-2	3	20	-6	61	-14	-40 ⇒ 20

-59	69	16	41	52
59	66	29	-73	30
⇒ 66

-1	-13	-57	-67
-5	11	-7	-2
-4	9	30	-39
⇒ 11

3	7	52	54	-71 ⇒ 52

-28	-54	14	-17	24
-26	-55	21	-16	33
38	17	-32	37	-32
⇒ 37

45	70	56	62	30 ⇒ 62

-39	7	-59	-43	35	49 ⇒ 35

-51	62	-64	47 ⇒ 47

5	15	0	9	-16	-61	25
1	-7	29	-13	-14	60	5
⇒ 29

55	75	17	69 ⇒ 69
---
array([[  6.24,   5.41, -17.43,  13.16,   2.23,  12.38],
       [-18.58,  12.15, -11.31, -17.47, -19.99, -15.70],
       [  9.65,   8.74, -10.93,  13.08,  -1.55,  14.02]]) result: 12.38

array([ 1.5,  0.6, -1.2, -1.6,  0.1,  1.3, -1.2]) result: -1.2

array([[-20.943,  13.153,  16.690, -20.590],
       [  3.390,  14.544,   1.136, -13.454]]) result: -20.590

array([ 1.67, -1.39,  1.53,  1.41, -1.64,  0.86]) result: 0.86

array([[  7.5,   7.0,  10.1,   3.7],
       [ 15.2,   8.4,   1.3, -16.3],
       [ 10.9,   4.4,  13.7,   4.7]]) result: 3.7

array([ 12.090,  -7.404,  -3.829,  18.956, -15.920,   1.728,  -4.277]) result: -4.277

array([ 13.3,  13.7, -16.4, -15.6,  -4.8,   9.0]) result: 9.0

array([ 13.084, -12.129,  -7.874,   2.462,  11.962]) result: 11.962

array([[-1.411, -0.087,  0.258, -1.380, -1.206,  0.114, -0.029],
       [ 1.352,  0.154, -0.355,  1.419,  1.280, -0.139,  0.023]]) result: -0.029

array([[ 0.7,  1.5,  0.7,  0.3, -0.5,  0.5],
       [-0.8,  1.0, -2.1,  1.0, -1.1,  1.3],
       [-1.0,  1.7, -1.2, -1.5, -2.0, -1.7]]) result: 0.5
---
[[229 188   5 135]
 [ 27  43  25 118]
 [ 64 180 137 104]] out 137

[ 3 12 52 92] out 52

[-929  320  211  653] out 211

[37 19 97 45] out 97

[[7399 6820 5766 7787]
 [7248 7865 6437 7752]
 [3731 3517 1507 4675]] out 1507

[[ 87 224  95 174]
 [101  87  49 124]] out 49

[[ 163 -566 -540 -803]
 [ 821  424  130  211]
 [ 351 -364 -564 -601]] out -564

[ 9 80 65 81] out 65

[ 6 76 13 28] out 13
---
[-23 -26 -12 -16 -75  11]: -23, 11

[ -7  65 -10  10]: -7, 10

[[ 55 -15 -36  39 -67  46]
 [ 60  -4  60 -28  56  55]]: 55, 55

[[-45 -32   9  26 -37  34]
 [ 21 -63 -55  -5 -22  -4]]: -45, -4

[-35  24 -56 -11   1]: -35, 1

[ 10 -28  11  32 -75 -14   8]: 10, 8

[ 12  37 -69 -19  -3 -28  35]: 12, 35

[[ 11  48   7   5   6   6]
 [ 36  35  42  42  13   2]
 [-13  -4 -13   3 -68  22]]: 11, 22

[[ 55  48 -39 -45  56 -40 -33]
 [ 46  26 -25 -29  51 -22 -13]
 [-21 -12  32  30 -19  23  19]]: 55, 19
---
[[ 0.13  0.15  0.12 -0.10 -0.10 -0.15  0.21]
 [ 0.09  0.12  0.14  0.00 -0.01  0.06  0.15]
 [ 0.09  0.12  0.00  0.00  0.00 -0.04  0.19]] ans = 0.00

[188.8 -98.6 -91.0  99.4 -56.3] ans = 188.8

[-0.381  1.234 -1.374 -1.668  0.283  1.564] ans = 1.234

[ 0.73  1.18 -0.61 -1.05  1.85  1.13  0.63] ans = -0.61

[[ 0.07  0.17  0.06  0.01 -0.14]
 [-0.09 -0.08 -0.09 -0.02  0.05]
 [-0.07 -0.03 -0.11 -0.15  0.16]] ans = -0.07

[[-0.177  0.196 -0.072 -0.036]
 [-0.078  0.046  0.104 -0.107]] ans = -0.036

[[ 0.451 -1.898  0.282 -0.678]
 [-1.689  1.394 -1.467 -0.207]
 [-0.834  0.078 -0.768 -0.395]] ans = -0.207

[-0.035 -0.056  0.107 -0.098 -0.193 -0.146 -0.023] ans = 0.107

[ 0.02  0.15 -0.12 -0.02  0.00  0.08  0.09] ans = -0.12

[-0.007  0.101 -0.051  0.033 -0.143] ans = -0.007
---
array([[  9, -15,  41, -40],
       [-39,  57,  12,  26],
       [  1,  16, -30,  13]]) | 16

array([ 42, -35, -22, -48, -67, -71]) | -48

array([-12,  71, -65, -38,  36,  51]) | -38

array([-30,  27,  59, -58,  34]) | 59

array([[ -6, -12,   8,  19,  20,  18],
       [-20,  -2,  18,  25,   7,  39],
       [ 56,  66,  -9,  23,   3,   3]]) | 23

array([ 16,   4, -42,  58,  46]) | -42

array([[  4, -63, -46,  16,  26, -70],
       [ 47, -28, -43,  -9,  36,  42]]) | -9
